These are the activations of a small neural network, seen along a few directions. Each row is one input.
In each table, some parts of the input vary, and every possible input appears once, in random order.
A made-up example of a description, with smaller parts first: one of 8 places around a ring, together with either a single point or (one of 2 separate values, together with one of 4 places along a line) or one of 11 places around a ring.
Shared parts are said once, and a part with two or three values counts as separate values.

Other details of the inputs shift rows strongly along two fixed directions, in all tables alike. That doesn't count.

Rows:
row 1: -10	32	-37	-42	16	-52	-13	9	-24	-22	8
row 2: -3	41	71	-15	24	9	30	-35	39	41	-9
row 3: 18	-19	-28	0	14	6	-35	10	10	-40	-16
row 4: 4	-39	-14	60	-16	23	-6	3	-5	-37	-15
row 5: -33	24	55	-38	17	11	41	-6	-5	51	24
row 6: 3	-12	-62	9	-11	-2	-7	3	-20	-39	-18
row 7: 33	-47	-5	54	-31	34	-7	-10	-1	-13	-6
row 8: -24	-1	57	13	21	11	15	3	7	42	19
row 9: -7	2	24	-20	1	33	27	1	5	29	-4
row 10: -19	38	-11	-36	35	-45	-28	10	-18	-25	26
row 11: -14	15	103	6	-11	45	35	-25	-15	70	38
row 12: 37	-18	-42	7	9	3	-36	1	-4	-42	-2
row 13: -22	15	116	-7	16	43	36	-14	-1	83	26
row 14: -5	13	73	-35	2	45	54	-17	5	80	26
row 15: -1	-21	-38	18	30	-9	-25	19	9	-42	-10
row 16: -23	40	-30	-22	15	-51	-34	6	-11	-26	42
row 17: 1	-26	-56	14	-9	-29	-11	18	21	-18	-12
row 18: 12	7	17	-10	-20	28	30	-20	-17	43	13
row 19: 35	-52	12	47	6	67	10	-1	24	7	-6
row 20: -36	47	2	-65	-10	-60	-10	-5	-32	3	20
row 21: 25	5	20	-12	-9	33	32	-11	-7	38	9
row 22: 3	-46	11	83	-12	43	20	1	0	-6	-8
row 23: 7	-14	74	26	-14	49	25	-7	3	40	4
row 24: 3	-36	-37	46	-25	5	13	5	-7	-17	-24
row 25: 17	29	4	-24	16	-21	-9	-28	45	-8	-29
row 26: 4	-2	62	30	-6	68	30	-16	-11	39	22
row 27: -5	-10	-68	-21	-3	-57	-32	19	4	-45	-22
row 28: 10	-24	-20	31	-38	25	8	1	-9	-6	-31
row 29: -9	6	42	-9	-26	18	28	0	-6	33	-9
row 30: 31	-49	9	38	-9	34	-5	-3	18	6	-14
row 31: 29	-44	-25	32	-18	61	21	10	22	-7	-38
row 32: 35	-52	22	58	-24	52	10	-2	13	5	-15
row 33: 11	-3	-61	3	-18	6	-16	4	-17	-32	-23
row 34: -20	19	3	-8	15	-4	-11	-3	-22	-17	23
row 35: -35	50	15	-53	30	-66	-30	9	1	16	43
row 36: 15	-22	-40	-15	-29	-10	-18	11	11	-24	-35
row 37: -33	57	-9	-59	8	-55	-3	-1	-33	6	34
row 38: 8	-6	25	-4	-38	19	24	-18	-14	45	6
row 39: 33	-33	-8	45	-14	46	-2	-10	-4	-8	4
row 40: -2	17	-13	-72	-17	-49	-19	-1	-1	4	2
row 41: -25	46	4	-26	6	-28	18	-5	-21	33	43
row 42: -11	12	26	-19	-2	-17	-18	8	-8	-9	2
row 43: 21	-30	-39	34	-2	29	16	8	-9	-23	-28
row 44: -35	32	55	-45	26	-25	-5	-2	-6	28	29
row 45: 5	-7	-41	16	-2	9	-34	5	-14	-48	-7
row 46: -1	19	-13	-63	-29	-52	-19	0	-11	-4	2
row 47: 26	-31	20	57	9	73	16	5	1	3	-13
row 48: -9	23	7	-57	10	-44	-41	3	-3	-12	9
row 49: -4	14	11	-39	-31	-19	-1	2	-7	7	-8
row 50: 22	-16	-50	22	22	-22	-17	-19	49	-54	-57
row 51: -15	15	8	4	6	-35	-13	14	6	0	25
row 52: 19	-13	-73	26	4	-16	-6	15	-1	-33	-9
row 53: 10	-7	-51	34	23	-9	-26	18	6	-35	6
row 54: 26	-31	-17	44	-29	62	26	-6	-5	7	-27
row 55: 6	-40	-26	46	-23	4	17	14	5	-14	-28
row 56: -27	18	61	-8	21	24	57	-2	11	79	41
row 57: -38	45	0	-72	23	-57	-3	6	-11	6	29
row 58: -4	-10	72	17	21	64	27	-2	11	43	11
row 59: -16	24	-48	-28	-12	-68	-25	7	-17	-16	13
row 60: 41	-32	-17	39	-18	62	24	5	3	1	-32
row 61: -5	-28	-39	-5	-14	-15	-10	13	8	-29	-31
row 62: 18	-18	-53	4	-43	-11	-23	1	-12	-29	-32
row 63: 19	12	-78	-26	-2	-31	-39	14	-17	-57	-29
row 64: -29	36	21	-33	-7	-45	15	7	-6	34	32
row 65: -23	23	-9	-39	8	-59	-37	11	-13	-37	10
row 66: 23	8	-60	-23	11	-29	-57	11	-9	-66	-9
row 67: -11	21	14	-16	34	-6	-10	1	-19	-11	16
row 68: -26	25	-14	-54	-12	-60	-15	9	-17	-19	-2
row 69: -32	43	38	-28	43	-24	-1	3	5	34	48
row 70: 20	-3	-57	35	28	-39	-14	-12	61	-32	-34
row 71: -13	43	25	-28	41	-42	8	-26	39	17	-3
row 72: -23	11	16	-24	37	-10	-13	4	-3	-7	13
row 73: 24	-51	-18	44	-25	51	18	12	18	-4	-48
row 74: -28	38	54	-31	-1	-15	-5	-11	-23	20	34
row 75: 43	-19	-2	38	4	23	11	-29	60	-6	-45
row 76: -20	1	52	19	5	2	17	5	-1	25	19
row 77: -3	-30	19	70	6	57	28	-3	-5	9	9
row 78: 1	-22	-10	63	-9	9	-1	7	5	-10	9
Each input here is: one of 6 places along a line, together with either a single point or (one of 2 separate values, together with one of 6 places around a ring).
The inputs of row 48 and row 30 match in every part but the place on the line of 6. If row 60 is changed in the same way as row 48 into row 30, which row does it become?
Answer: row 21
The inputs of row 9 and row 31 match in every part but the place on the line of 6. If row 74 is changed in the same way as row 9 into row 31, which row does it become?
Answer: row 11
Change only the place on the ring of 6 in row 43. List by row number the other rows that result.
Answer: row 5, row 6, row 20, row 61, row 68
Change only the choice among 2 separate values in row 43. List by row number the other rows that result.
Answer: row 67
Change only the place on the line of 6 in row 24. List by row number the other rows that result.
Answer: row 20, row 28, row 38, row 59, row 62
List by row number the other rows that have the place on the line of 6 in common with row 16.
Answer: row 17, row 35, row 41, row 51, row 52, row 53, row 56, row 59, row 64, row 69, row 70, row 78
List by row number the other rows that have the place on the line of 6 in common with row 76.
Answer: row 1, row 8, row 10, row 15, row 22, row 24, row 27, row 37, row 55, row 57, row 71, row 77

Rows:
row 79: 10	-36	-29	70	10	-4	-7	12	32	-52	-34
row 80: 17	-5	-28	-21	-37	-36	-24	1	-7	-16	-16
row 81: -36	53	35	-98	-9	-54	-2	-1	-20	33	27
row 82: 1	-21	94	55	-32	87	69	-22	-12	83	29
row 83: -7	12	-2	-8	36	-25	-30	14	5	-12	20
row 84: 8	-21	-4	-12	-17	24	18	12	-4	7	-19
row 85: 4	-12	6	32	-27	36	14	-5	-28	8	8
row 86: 22	-21	-12	12	-32	17	-1	-7	-8	-7	-19
row 87: 24	-10	-73	23	-3	-5	8	-6	23	-14	-31
row 88: -28	69	29	-103	2	-38	0	-5	-39	19	31
row 89: 35	-25	-52	29	14	23	-42	6	18	-56	-33
row 90: 24	-28	-95	37	11	-7	-65	24	7	-91	-23
row 91: -2	-35	-41	47	13	-2	-24	14	35	-39	-21
row 92: -24	8	1	-36	-17	-33	-5	15	-25	7	13
row 93: -40	38	15	-74	-3	-37	-1	12	-34	18	34
row 94: 4	-24	104	55	-38	76	75	-13	-5	93	25
row 95: -23	70	39	-85	-7	-37	-10	-18	-41	22	34
row 96: -40	62	24	-76	5	-38	-2	2	-55	20	43
row 97: 20	-25	-34	36	6	-12	-24	5	46	-61	-46
row 98: -30	41	15	-45	48	-61	-18	-8	-3	4	43
row 99: 34	-22	-41	16	26	-2	-35	8	25	-45	-28
row 100: 20	-15	-45	3	31	-23	-23	-12	29	-54	-21
row 101: 5	-21	17	75	-1	63	66	-6	20	62	2
row 102: 2	-32	80	67	19	86	63	-22	42	68	-18
What do these inputs look like to the network?
Answer: one of 2 separate values, together with either a single point or one of 5 places along a line or one of 6 places around a ring
The inputs of row 84 and row 93 match in every part but the choice among 2 separate values. If row 95 is changed in the same way as row 84 into row 93, which row does it become?
Answer: row 85

Rows:
row 103: -7	18	29	-12	16	0	20	-14	21	27	2
row 104: -13	14	38	-7	12	3	23	-7	9	33	10
row 105: -28	35	106	-29	-1	24	55	-17	-13	91	41
row 106: -16	12	42	-1	-4	7	26	-5	-9	40	23
row 107: -2	-3	-68	0	7	-46	-37	15	3	-53	-13
row 108: -21	48	-1	-70	13	-63	-20	-9	5	0	10
row 109: 11	-23	49	56	21	65	44	-10	30	43	-3
row 110: 3	15	34	-32	-24	20	23	-15	-15	37	4
row 111: -21	33	-17	-56	-13	-42	-25	8	-41	-7	25
row 112: 7	-38	-6	64	3	37	22	3	12	2	-11
row 113: 29	-32	-117	5	-16	-51	-58	15	25	-91	-55
row 114: -18	26	21	-30	6	-25	5	-2	2	19	13
row 115: 27	-21	-91	-7	9	-45	-74	12	10	-98	-37
row 116: 34	-61	-21	88	5	62	7	6	26	-29	-35
row 117: -12	36	1	-54	24	-47	-47	2	-5	-26	17
row 118: -11	33	-16	-61	-12	-50	-23	0	-16	-9	5
row 119: -4	29	-3	-65	-20	-25	-12	-2	-28	2	8
row 120: 31	-56	-33	89	14	50	7	6	28	-26	-28
row 121: 23	-27	25	59	20	59	33	-14	37	23	-17
row 122: -25	32	8	-28	24	-33	-5	2	-3	4	25
row 123: 17	-44	21	59	-34	79	39	6	-24	27	0
row 124: -37	61	65	-52	38	-23	-5	-10	-10	36	51
row 125: -4	32	19	-44	23	-25	-26	-13	6	-6	9
row 126: 32	-58	-41	62	-22	34	9	6	20	-29	-46
row 127: -3	5	-50	-15	-10	-47	-31	11	-4	-43	-10
row 128: 23	-48	-40	55	8	25	-29	13	12	-50	-23
row 129: 12	-31	50	58	13	73	39	-9	23	32	-10
row 130: -23	54	18	-78	-9	-39	-10	-3	-34	15	26
row 131: 11	-13	-111	-5	-16	-62	-65	24	-17	-89	-20
row 132: 28	-52	3	93	15	73	28	0	34	4	-25
row 133: -22	16	78	4	-10	34	45	-6	-25	70	41
row 134: 40	-45	-96	43	15	-13	-44	11	33	-80	-48
row 135: 12	-38	-38	49	-9	9	-1	12	9	-25	-19
row 136: -21	6	91	22	-3	47	61	-11	-11	81	39
row 137: -13	34	-26	-61	-10	-56	-32	5	-21	-18	7
row 138: -23	30	-39	-43	8	-71	-37	10	-15	-29	19
row 139: 49	-89	-83	87	-45	58	-9	24	-10	-58	-49
row 140: 21	-36	-36	35	-1	7	0	5	26	-27	-36
row 141: 7	-33	29	57	-7	50	40	2	16	32	-6
row 142: -25	42	-22	-64	-6	-63	-34	9	-32	-15	25
row 143: 18	-39	-61	52	7	6	-8	12	25	-48	-33
row 144: -12	23	13	-30	-3	-27	-1	-1	-3	7	8
row 145: 16	-7	-61	-14	-19	-36	-33	3	9	-46	-34
row 146: 2	-3	-79	-6	7	-53	-44	14	9	-64	-21
row 147: 14	-27	29	34	-32	66	38	0	-17	34	-1
row 148: -3	32	-31	-56	23	-59	-49	-7	9	-40	-5
row 149: -7	4	10	21	30	7	5	-2	9	7	15
row 150: 20	-46	50	73	8	87	31	-3	17	25	-4
row 151: 10	-30	-5	35	-26	42	15	5	-22	9	-2
row 152: -9	32	-19	-65	-16	-41	-21	-1	-27	-9	5
row 153: 2	-12	34	26	12	33	37	-8	26	29	-6
row 154: 10	-6	-103	-5	17	-61	-80	20	-2	-101	-16
row 155: -12	49	21	-73	-14	-29	-1	-15	-22	24	15
row 156: -25	30	3	-22	25	-32	-6	3	-7	0	27
row 157: -17	41	11	-63	-3	-47	-10	-5	-10	7	14
row 158: -36	61	57	-61	31	-35	12	-9	0	46	39
row 159: -18	24	27	-27	25	-16	-24	1	-14	-1	34
row 160: -48	77	101	-81	7	-28	30	-16	-29	85	64
row 161: -36	66	94	-88	-9	-3	33	-18	-43	81	55
row 162: -11	39	8	-62	-11	-38	-9	-10	-7	10	8
row 163: 22	-55	45	79	-32	104	62	-4	-6	53	-12
row 164: 21	-55	53	83	-13	92	71	-10	29	57	-19
row 165: 21	-34	10	39	-19	38	27	-10	23	16	-28
row 166: 15	-38	-36	46	-21	16	-1	12	-4	-25	-19
row 167: 4	5	0	-6	20	-4	-15	-4	13	-17	-9
row 168: -9	8	53	-1	-16	28	34	-6	-15	52	18
The inputs of row 163 and row 151 match in every part but one. If row 150 is changed in the same way as row 163 into row 151, which row does it become?
Answer: row 159
The inputs of row 112 and row 104 match in every part but one. If row 156 is changed in the same way as row 112 into row 104, which row does it become?
Answer: row 158
What do these inputs look like to the network?
Answer: one of 6 places along a line, together with one of 11 places along a line
Start at row 131 and move only the place on the line of 6, one step at a time. The first step leads to row 166. Which rows follow, in order?
Answer: row 160, row 105, row 157, row 145
Change only the place on the line of 11 in row 120. List by row number the other rows that result.
Answer: row 106, row 107, row 111, row 122, row 124, row 128, row 135, row 139, row 142, row 166

Rows:
row 169: -45	29	57	-47	-29	-29	23	4	-43	52	39
row 170: 29	-33	25	54	-7	72	35	-10	21	7	-45
row 171: 16	9	-44	-21	-22	-29	-52	14	-18	-38	-1
row 172: 15	10	-40	-24	-1	-17	-37	-12	-30	-46	4
row 173: -38	32	80	-73	-32	-21	6	-2	-43	48	37
row 174: 27	-37	55	41	-18	65	55	-29	43	56	-21
row 175: -6	16	-57	-18	3	-42	-26	-4	-34	-39	16
row 176: -18	26	-2	-23	67	-54	-63	-3	38	-47	10
row 177: -21	49	47	-82	21	-2	12	0	-21	42	34
row 178: 27	-64	-111	50	-8	20	-14	33	8	-60	-43
row 179: 10	-13	-12	43	-27	22	8	14	-10	8	6
row 180: 9	4	-47	-8	-10	-45	-7	-3	28	-11	-20
row 181: -3	-1	-14	18	2	8	17	-4	7	-5	-25
row 182: -1	-26	62	91	61	51	45	1	55	33	11
What do these inputs look like to the network?
Answer: one of 2 separate values, together with either a single point or one of 6 places along a line
The inputs of row 175 and row 172 match in every part but the choice among 2 separate values. If row 179 is changed in the same way as row 175 into row 172, which row does it become?
Answer: row 171
